Each row below holds a small network's activations on one input, seen along a few directions.
In each table, some parts of the input vary, and every possible input appears once, in random order.
Descriptions start from the smaller parts, as in this example, which fits no table here: values(3) and (point or line(11) or (ring(5) and line(6))).
Shared parts are said once, and a part with two or three values counts as separate values.
In the rows, 128 means zero.

A family of inputs:
row 1: [102 131 130 131 129 141 176 111 122 125  61 188  48 111 104  91]
row 2: [ 95 144 115 173 140 110 190  80 165 125  87 180  63 116 116  79]
row 3: [134 133 150  62 173  92  72 188 148  86 141  93 214 153 157 174]
row 4: [142  91 133 180 143 192 186 116  88 167 135 124  74 105 101  97]
row 5: [109 146 106 201 131 125 181 113 138 136 114 141  62 104 141  78]
row 6: [106  82 154 154 143 152 192  74 113 143  91 174  64 130  86  81]
row 7: [134 162 137  65 147 114  63 159 148  89 143 108 217 164 147 184]
row 8: [141  80 150  90  79 109  86 100 114 137 185 103 204 163 116 196]
row 9: [ 84 144 124 153 166 173 163 121 145  85  71 188  68 125 105  80]
row 10: [132 155  94 199 139 150 183 122 139 150 132 128  72  91 130  95]
row 11: [106 122 130 149 133 139 166 121 103 129  76 171  46 110 116  86]
row 12: [110  74 153 172 147 151 182  87  94 146 106 157  62 130  97  76]
row 13: [140 129 137  84 145  26 103 147 165 129 158  84 210 145 165 171]
row 14: [139 158 124  86 120  49  94 117 165 132 160 100 214 155 155 181]
row 15: [139 142 109 157 128 182 170 153  99 149 106 138  58  88 119 108]
row 16: [150 127 130  69  77  81  28 146 132 126 127 108 201 157 141 181]
row 17: [120  83 145 180 135 168 184 106  87 154 117 136  65 118 111  80]
row 18: [149 119 156  42 136  59  89 178 123 128 130  96 196 138 156 184]
row 19: [155  91 168  69 120  91  95 109 111 146 160 100 220 167 126 185]
row 20: [ 87 135 124 171 171 172 153 131 125  89  87 172  66 126 117  74]
row 21: [ 99 135 114 192 143 109 180  92 145 129 103 162  60 117 127  73]
row 22: [121 157 104 179 165 216 156 164 121 110 116 137  78 102 120  97]
row 23: [136 142 122  89 112 112  10 155 156  85 138 105 219 173 143 172]
row 24: [154 103 128 164 130 198 190 107  94 176 154 116  72  87 104  76]
row 25: [157  64 180  67 146  68 104 140 112 141 158  84 216 157 136 175]
row 26: [143 168  88 183 127 155 187 113 145 159 152 120  70  72 132  73]
row 27: [133 169  99 162 153 221 159 154 127 121 136 129  76  82 123  76]
row 28: [ 98 147 116 180 158 190 154 154 119  96  97 151  69 114 131  80]
row 29: [141 137 110 111  86  46  41 114 174 127 155  96 215 164 151 168]
row 30: [119 151 119  85 105 133  53 149 151  81 168 112 201 160 137 196]
row 31: [151 154 104 140 116 188 174 143 105 159 126 130  56  69 122  86]
row 32: [116 133 122 158 121 157 167 143  97 135  87 151  49  99 130  91]
row 33: [158  71 154  94  86  88  43 106 119 141 156  96 222 175 121 172]
row 34: [125 147 107 106  79  68  84 107 168 123 184 103 197 150 145 193]
row 35: [148 148 144  45 110  82  81 149 124 131 132 112 200 148 145 194]
row 36: [134 137 127  65  70 101  71 139 127 123 157 115 184 144 135 205]
- What do these inputs look like to the network? => values(4) and (line(4) or line(5))
- Change only the values(4) part in row 29. List by row number the other rows that result. => row 16, row 23, row 33
- Change only the line(4) part in row 25. List by row number the other rows that result. => row 8, row 19, row 33
- Which other rows agree with row 28 in the values(4) part? List them by row number. => row 3, row 7, row 9, row 20, row 22, row 23, row 27, row 30
- Change only the values(4) part in row 28. List by row number the other rows that result. => row 5, row 17, row 32

A family of inputs:
row 37: [133  70 172  73 126  17  66  91 153 126 151 103 242 195 133 177]
row 38: [149 125 134  78  91  84  45 140 122 131 157  92 208 160 147 186]
row 39: [ 91 234  73 130 151 121 104 174 199  62  74 166  99 113 154 111]
row 40: [103  78 142 192 139 190 205  99  88 146  86 168  21 112  90  65]
row 41: [119 121 102 217 125 172 201  98 116 152 126 151  29  86 109  65]
row 42: [145 127 114 196 139 160 232 109 107 190 138 118  40  70 125  62]
row 43: [131 113 153  49 101  55  75 136 135 116 152 107 211 159 147 196]
row 44: [ 93 134 116 202 136 183 212  71 123 134  87 191  16 105  96  46]
row 45: [169 127 127  83  87 122  53 149 129 135 170  81 217 142 140 183]
row 46: [133  71 162 158 163 193 215 115  62 163  83 162  29  96  89  57]
row 47: [172 133 129  66 112 147  69 160 122 136 201  68 220 135 133 200]
row 48: [ 92 232  80 155 186 193 109 211 168  42 100 144 103 110 161 105]
row 49: [134 100 159  66 109  28  79 111 139 130 140 112 227 182 139 210]
- What do these inputs look like to the network? => values(2) or line(5) or line(6)
- Start at row 37 and move only the line(6) part, one step at a time. The first step leads to row 49. Which rows follow, in order? => row 43, row 38, row 45, row 47

A family of inputs:
row 50: [130 118 146  83 129 121  77 147 125 105 130 120 181 156 130 164]
row 51: [ 95 147 124 142 150 123 145 127 144  99  81 168  89 130 127 102]
row 52: [154 141 127  90 124 133  85 163 126 125 160  92 184 131 142 168]
row 53: [127 180  98 141 147 182 128 176 136 104 126 124 105 100 141 114]
row 54: [151 136 118 111  99 104 101 127 138 145 167  97 173 130 140 162]
row 55: [158  30 176 127 106 125 165  79  66 195 148 112 124 133  96 126]
row 56: [133  76 145 176 133 176 210  89  82 174 120 145  48 101  94  74]
row 57: [117 105 153  92 126  73 103 115 135 117 113 137 165 161 129 153]
row 58: [109 153 107 164 135 112 150 112 157 121 112 146  96 119 134  99]
row 59: [130 115 135 116 111  62 112  99 147 138 147 116 172 151 136 154]
row 60: [126 175  90 160 124 154 141 140 145 125 133 129  95  99 138 107]
row 61: [106 159 117 134 153 169 120 160 134  87  97 151 103 125 129 113]
- The inputs of row 59 and row 58 match in every part but one. If row 57 is changed in the same way as row 59 into row 58, which row does it become? => row 51
- What do these inputs look like to the network? => values(2) and (point or ring(5))
- Change only the values(2) part in row 55. List by row number the other rows that result. => row 56

A family of inputs:
row 62: [105 196  79 163 156 133 137 148 172  99 107 145  95 106 144  98]
row 63: [104  83 145 150 112 140 167  84  96 139  88 181  57 127  91  93]
row 64: [ 86 188  94 162 153 126 143 133 190  75 106 161  99 121 144 100]
row 65: [ 99 176 104 141 174 157 126 165 148  83  83 156  96 119 131  99]
row 66: [138 120 136  88 103  38  88 123 147 135 154 100 207 160 152 177]
row 67: [140  97 169  48 125  48  88 124 131 128 118 122 201 165 133 185]
row 68: [138  88 153 149 144 169 170 112  83 147 123 133 100 117 108  98]
row 69: [126 181 101 141 139 199 118 187 128  98  92 142  84  98 135 101]
row 70: [147 112 141  68 115 120  45 150 128 103 159  93 215 165 135 187]
row 71: [126  78 157 153 151 144 156  99 102 146 110 148  96 138 101  91]
row 72: [157 160 112  82  88 109  60 138 148 135 185  86 223 144 143 196]
row 73: [145 120 146  72 106  23  97 107 153 145 142 109 200 153 143 180]
row 74: [142  84 153 128 137 180 178 125  80 163 131 125  80 100 105  89]
row 75: [132 100 132 175 133 120 165  83 127 161 133 135  96 126 114  90]
row 76: [109 105 120 172  95 116 176  67 121 153 110 167  57 115 105  91]
row 77: [109  77 158 155 135 144 175  89  97 146  87 158  79 141  99  97]
row 78: [104 189 109 132 161 174 129 175 128  85  96 152  85 115 141 113]
row 79: [136 123 134  98 104  65  65 133 148 125 169  90 212 154 150 181]
row 80: [148  89 143 147 140 193 177 140  77 159 139 120  86 102 103 117]
row 81: [ 80 168 119 139 171 150 133 150 167  59  83 173 100 134 130 101]
row 82: [130 100 157  73 122  91  55 150 125 107 145 102 213 167 140 186]
row 83: [153 135 118  92  98  93  54 134 150 122 182  81 214 153 145 182]
row 84: [144 111 128 172 126 144 180  97 109 163 146 120 100 105 121  96]
row 85: [132 201  76 164 122 175 129 170 152 114 115 130  84  84 149  99]
row 86: [151 137 135  58 105 135  51 154 126 116 163  98 224 156 133 201]
row 87: [132  96 159  63 121  63  78 140 125 117 130 113 208 172 142 182]
row 88: [147 107 127 151 119 155 188 109 105 178 154 112  80  88 118  88]
row 89: [110 209  84 155 143 149 140 158 153 102 120 140  85 101 155 111]
row 90: [154 111 117 170 124 168 187 124 103 175 161 107  86  89 117 115]
row 91: [115 100 133 178 117 119 184  73 122 161 111 144  79 128 113  95]
- What do these inputs look like to the network? => values(2) and (line(4) or line(5) or line(6))
- The inputs of row 67 and row 73 match in every part but the values(2) part. If row 74 is changed in the same way as row 67 into row 73, which row does it become? => row 88
- Change only the line(5) part in row 82. List by row number the other rows that result. => row 67, row 70, row 86, row 87
